Each row below holds a small network's activations on one record, seen along a few directions.
Each row is followed by the record's values for the fields U, S, H, M, T.
A field that a record lacks is left out.
Other fields move the rows too, some of them a lot.
In the rows, 500 means zero.
Strong random noise was added to every row along 4 fixed directions; ignore it. To show where, here is one row again and again, with new noise each time:
[441 536 473 440 396 407 725 470 206 438 692 608 503 323 404 523 509 523
 367 430 620]
[521 456 445 460 580 489 286 415 440 482 516 435 659 654 444 427 438 408
 530 236 571]
[511 455 431 497 622 499 345 454 476 527 504 452 638 547 483 485 380 527
 557 204 557]
[551 480 242 267 419 614 371 275 616 570 614 556 533 643 629 645 589 323
 450 418 408]
[414 343 392 575 647 517 687 479 562 610 579 599 396 227 539 635 365 790
 591 359 522]
[491 374 366 403 516 542 397 325 549 516 586 525 505 629 498 509 543 380
 516 413 503]

[524 490 521 418 532 578 306 511 635 457 403 422 553 610 579 515 518 394
 581 507 385]
U=u2 S=s1 H=h3 M=m2 T=t3
[604 731 388 192 237 466 401 405 226 358 669 495 604 748 525 542 667  94
 289 606 452]
S=s2 H=h1 M=m1 T=t5
[551 904 539 501 349 447 644 619 281 605 483 549 807 261 524 551 362 713
 244 154 617]
U=u2 S=s3 H=h2 M=m2 T=t5
[433 432 621 504 454 550 429 463 628 467 400 457 580 631 445 335 596 374
 555 561 468]
S=s3 H=h3 M=m1 T=t2
[522 532 547 519 651 560 343 635 626 504 323 387 641 453 604 547 343 604
 641 325 406]
U=u2 S=s1 H=h3 M=m2 T=t3
[623 626 553 633 681 446 255 672 402 449 402 318 626 549 460 506 341 550
 574 294 548]
M=m1
[409 437 716 628 407 388 604 421 354 435 504 543 522 621 215 168 608 396
 366 555 715]
U=u2 S=s3 H=h2 M=m2 T=t5
[596 635 460 499 448 492 513 563 417 470 533 490 450 464 527 619 538 482
 433 578 468]
M=m1
[552 530 337 354 433 547 419 368 498 528 590 544 544 577 566 603 545 398
 434 405 483]
S=s1 H=h2 M=m1 T=t4
[506 433 446 476 572 481 345 399 477 483 529 472 565 651 443 449 480 414
 505 334 578]
S=s1 H=h2 M=m1 T=t4
[348 504 694 507 349 472 743 548 452 407 504 562 484 375 406 371 634 471
 430 698 524]
U=u2 S=s3 H=h3 M=m2 T=t2
[470 509 384 302 330 457 658 387 329 420 714 618 451 475 464 582 618 382
 344 606 528]
S=s2 H=h2 M=m2 T=t4
[483 454 508 450 507 567 481 522 608 460 463 492 437 476 569 564 547 481
 569 604 390]
U=u2 S=s1 H=h3 M=m2 T=t3
[406 656 653 449 448 393 653 719 158 324 535 469 682 236 424 464 419 564
 471 383 563]
S=s1 H=h3 M=m2 T=t3
[505 419 397 351 545 620 449 495 722 509 483 490 435 449 661 671 482 510
 649 601 311]
U=u1 S=s2 H=h3 M=m2 T=t5
[493 685 619 414 230 408 579 485 215 387 567 512 601 645 364 298 681 231
 281 601 606]
S=s3 H=h1 M=m1 T=t4
[460 422 388 508 551 489 646 483 482 549 598 555 350 376 549 597 480 583
 546 523 485]
S=s1 H=h1 M=m2 T=t4
[568 499 308 399 503 591 479 419 659 584 553 543 347 564 681 707 548 466
 498 639 339]
U=u2 S=s2 H=h1 M=m1 T=t5
[557 443 287 319 489 562 352 326 597 536 574 522 546 656 582 611 508 388
 491 423 446]
S=s2 H=h2 M=m2 T=t4
[534 478 435 549 533 478 521 452 453 568 543 550 484 416 501 562 417 621
 479 359 564]
U=u1 S=s1 H=h2 M=m1 T=t4
[549 568 393 466 505 494 502 508 443 545 560 506 472 442 582 615 464 518
 492 454 481]
U=u2 S=s1 H=h1 M=m1 T=t4
[524 336 381 475 601 578 307 340 699 572 491 492 471 671 547 526 510 445
 579 418 470]
U=u2 S=s1 H=h2 M=m1 T=t4
[494 638 489 592 525 505 620 562 499 678 463 556 668 241 550 563 301 818
 451 176 573]
U=u1 S=s3 H=h2 M=m2 T=t5
[543 508 296 450 473 575 618 441 631 625 587 605 275 406 682 752 568 559
 465 649 382]
U=u2 S=s1 H=h1 M=m1 T=t4
[469 433 418 348 494 629 445 461 709 497 473 503 488 505 650 614 558 424
 586 573 323]
U=u2 S=s1 H=h3 M=m2 T=t3
[536 630 487 430 436 422 465 506 232 440 590 494 659 468 443 494 448 450
 404 301 606]
S=s1 H=h2 M=m1 T=t4
[544 741 530 579 549 502 472 667 487 642 360 428 754 382 589 497 289 723
 496 167 525]
S=s3 H=h1 M=m2 T=t4
[485 349 409 641 606 630 554 416 904 770 411 569 319 470 645 557 465 699
 614 562 416]
S=s3 H=h1 M=m1 T=t4
[544 416 430 540 601 488 358 431 531 545 501 449 441 645 504 458 475 438
 561 450 514]
U=u2 S=s1 H=h1 M=m2 T=t4
[541 440 612 720 684 418 397 604 451 430 445 393 400 557 372 427 447 546
 575 525 587]
U=u2 M=m1
[422 552 504 450 259 491 848 447 458 540 614 662 366 382 502 501 667 476
 338 743 503]
S=s3 H=h1 M=m2 T=t4
[510 542 564 532 349 473 556 411 491 553 497 547 472 624 437 342 604 383
 369 614 562]
U=u1 S=s3 H=h1 M=m2 T=t4
[556 772 431 451 360 423 708 592 254 520 604 575 482 293 571 663 488 587
 293 475 525]
U=u2 S=s1 H=h1 M=m2 T=t4
[600 568 464 510 543 494 359 548 448 447 510 412 503 569 494 564 500 423
 520 502 479]
M=m1
[452 633 783 572 430 425 479 634 329 402 371 410 766 481 348 234 453 464
 459 385 600]
U=u1 S=s3 H=h3 M=m2 T=t2
[464 373 496 516 586 447 409 408 398 453 557 486 551 602 368 383 464 441
 532 334 629]
S=s1 H=h2 M=m1 T=t4
[450 482 493 552 538 384 760 538 281 495 630 598 449 218 425 566 359 732
 447 421 626]
U=u2 S=s2 H=h2 M=m2 T=t4
[488 513 408 348 409 459 583 421 347 436 658 575 500 491 464 561 549 434
 390 519 538]
U=u2 S=s2 H=h2 M=m2 T=t4
[570 482 497 466 504 438 236 364 347 446 530 437 641 767 365 340 492 288
 448 304 635]
U=u1 S=s1 H=h2 M=m1 T=t4

Which values does each new row have?
[535 640 583 666 549 490 486 579 535 623 376 487 653 429 487 459 374 715
 442 267 600]
U=u2 S=s3 H=h2 M=m1 T=t5
[548 272 459 649 728 567 295 464 780 519 436 411 273 673 504 535 532 478
 693 655 426]
U=u2 M=m1
[606 577 599 769 659 502 312 553 633 653 273 424 619 590 464 398 348 707
 479 239 605]
U=u2 S=s3 H=h2 M=m1 T=t5
[463 616 482 398 413 628 539 532 688 595 408 514 682 378 659 578 481 561
 512 411 362]
S=s3 H=h3 M=m2 T=t2
[428 447 531 606 619 363 704 593 271 469 582 546 520 230 384 510 290 779
 516 317 662]
S=s2 H=h2 M=m2 T=t4
[529 658 409 272 258 400 622 422 147 380 724 593 592 482 432 554 570 339
 257 487 589]
S=s2 H=h2 M=m2 T=t4
[598 592 457 428 461 480 347 500 397 434 510 439 537 691 522 508 539 337
 461 546 459]
S=s2 H=h1 M=m1 T=t5
[480 597 427 474 508 456 695 599 376 519 589 551 452 270 589 670 408 666
 465 486 471]
U=u2 S=s2 H=h1 M=m2 T=t5
[461 422 507 541 375 545 619 318 658 603 530 633 378 586 444 427 675 453
 373 670 545]
U=u2 S=s3 H=h2 M=m1 T=t5
[507 490 492 540 542 413 497 505 335 472 564 479 476 500 438 462 453 476
 505 444 585]
S=s1 H=h1 M=m1 T=t4
[456 441 625 489 392 559 411 422 649 461 391 469 572 706 438 311 651 302
 513 621 462]
S=s3 H=h3 M=m1 T=t2
[627 588 308 334 474 544 291 386 526 543 534 484 622 665 589 610 486 400
 408 334 475]
U=u2 S=s2 H=h2 M=m2 T=t4
[548 364 542 747 701 452 423 522 572 547 406 451 311 588 443 436 447 599
 582 535 555]
U=u2 S=s1 H=h1 M=m1 T=t4
[421 518 451 327 306 625 650 422 669 537 530 594 499 422 619 582 661 417
 460 666 347]
S=s3 H=h3 M=m2 T=t2
[453 209 390 641 726 585 532 401 823 664 494 578 246 416 577 622 443 739
 652 514 466]
U=u2 S=s1 H=h2 M=m1 T=t4
[579 458 266 320 468 620 289 283 669 581 548 522 539 710 626 620 570 335
 493 403 412]
S=s1 H=h2 M=m1 T=t4
[448 409 519 663 555 567 638 516 752 669 413 559 362 423 565 494 496 693
 579 599 469]
S=s3 H=h1 M=m1 T=t4
[489 478 782 875 622 276 734 736 163 342 519 477 254 298 211 372 453 701
 470 688 715]
U=u2 M=m1
[474 652 694 635 438 388 596 639 299 460 451 476 582 474 370 326 499 537
 398 486 646]
S=s3 H=h1 M=m1 T=t4
